Each row below holds a small network's activations on one input, seen along a few directions.
In each table, some parts of the input vary, and every possible input appears once, in random order.
Descriptions start from the smaller parts, as in this example, which fits no table here: one of 3 separate values, together with either a single point or one of 9 places along a line or (one of 4 places along a line, together with one of 5 places around a ring).
Shared parts are said once, and a part with two or three values counts as separate values.

Other details of the inputs shift rows strongly along two fixed directions, in all tables alike. That doesn't count.
To show where, the next rows are all for the same input, with only those details redrawn:
[  2  15  17 -11  -8   5   6  -5  -3   9  -8   3]
[ 18   7 -35  33  44  42  33  -6 -10  12 -13   4]
[-21 -12   2  -2  13   6 -11  -2   8   7  20 -31]

Table:
row 1: [ -1  -1   7   0 -15  -1  -9  -4  14 -22 -19  26]
row 2: [  2  -4   9  -1 -12 -18  10   6  -7   4   1  25]
row 3: [  3  11  -3   5 -23  -4 -12   1  11 -10 -14  17]
row 4: [-17 -20   4   4  12  -1 -12  12  -5  -4  17 -34]
row 5: [  2  15  17 -11  -8   5   6  -5  -3   9  -8   3]
row 6: [  6   3   8  -5 -12 -12   0  -5 -19 -16  -9  11]
row 7: [  0   7  10  -8  -7   2 -10 -12   1 -27 -22  14]
row 8: [  5  -1  14   3 -17  -6   6  18  -2   4  -9  13]
row 9: [-10 -13  -6   4  10  -2 -24  11  -5  -8  23 -28]
row 10: [ 12  10   1 -17  -6  -6 -11 -10  -8  -2  -6  15]
row 11: [-20 -22  -1   0  18 -13  -8   0 -10  -4  27 -21]
row 12: [ 29  -3 -50  45  35  20  29  -3  -5  16  -6  16]
row 13: [ -1  -2 -17 -10   6 -13  -5   5  14 -16  24 -39]
row 14: [ 12   5   4   3 -19  -7  -7  17  -2   0  -2  18]
row 15: [ -1 -11 -22  -1  -1 -15  -3  13  28 -11  25 -27]
row 16: [ 10  -5 -34  25  49  35  42  -8 -16   9 -19   9]
row 17: [-21 -21  -2   6   6   3 -10   6  21  12  21 -18]
row 18: [  4  20   1  -3 -16   0 -13  -6  -2 -15 -16   5]
row 19: [ -7  -6  13 -11 -10  -6  16   2   4  12 -12  19]
row 20: [ 14  13   7  -7  -9 -14   1 -10 -12   8  -2   3]
row 21: [ 11   1  -3  -9 -14 -10 -10  -2   6   3  -4  27]
row 22: [-18 -33 -11  12   2 -13 -16   6   5 -14  21 -12]
Describe the family of inputs behind these rows.
Answer: one of 2 separate values, together with either a single point or one of 10 places along a line
Which other rows does row 19 become when the place on the line of 10 takes its other values? List them by row number.
Answer: row 1, row 2, row 3, row 8, row 12, row 14, row 17, row 21, row 22

Table:
row 23: [ -6  -1   3  -2   0  -5   5  -1   2   1   6 -13]
row 24: [ -5  -8  -4   2  -4  -7  -5   4   5 -16   2  -3]
row 25: [ 14  -9 -49  48  52  37  37  -5  -8  13  -8   8]
row 26: [ -4  -1   1  -4   3  -7  -3  -9  -4   2   7 -10]
row 27: [ -9 -15  -2   6  -4  -7  -9   2   6  -6   2   7]
row 28: [ 22  23   2  -5 -22  -1   7  -4   2  -8 -27  36]
row 29: [ -9   1   5  -9   4   9  -5  -4   7   4   1 -10]
row 30: [ 21  15  11  -5 -18  -4  19   4  -9  11 -19  37]
row 31: [ -3  -7  -6   0  -1  -9 -14  -4   0 -14   4   1]
row 32: [ -4   2   4   4  -3  -2  -4   0  -1   4   6 -13]
row 33: [ 0 -1 -4 -6 -1 -2 -5  4 11  3  8 -6]
row 34: [-8 -2  7 -9  8  3 -6 -7 -7  1  3 -9]
row 35: [ -8   1  10  -1   2   8  -7   2  -4   3   2 -12]
row 36: [ -9  -2   9  -7   5   4   2   1  -1  -1   2 -13]
row 37: [ 22  23   7   3 -24  -2   5   2  -9  -9 -26  33]
row 38: [-14  -9  11  -3   4   5  -1  -1   0   8   3  -2]
row 39: [-1 -5 -1 -5 -1 -7  2  9  2 -2  9 -8]
row 40: [ 1 -2  0  2 -3 -3 -7 10  0  2  9 -8]
row 41: [ 1 -4 -3 -7  3 -8 -6  1 -3  0 10 -5]
row 42: [ -5   2  -1  -3  -1  -1  -3  -6  10   5   5 -11]
Changing only one part turns row 32 into row 25. The same change can be made to row 35. Which row results?
Answer: row 38
Describe the family of inputs behind these rows.
Answer: one of 4 places along a line, together with one of 5 separate values
Start at row 34 and move only the place on the line of 4, one step at a time. The first step leads to row 26. Which rows follow, in order?
Answer: row 41, row 31
Which other rows does row 30 become when the choice among 5 separate values takes its other values? List them by row number.
Answer: row 33, row 39, row 40, row 41
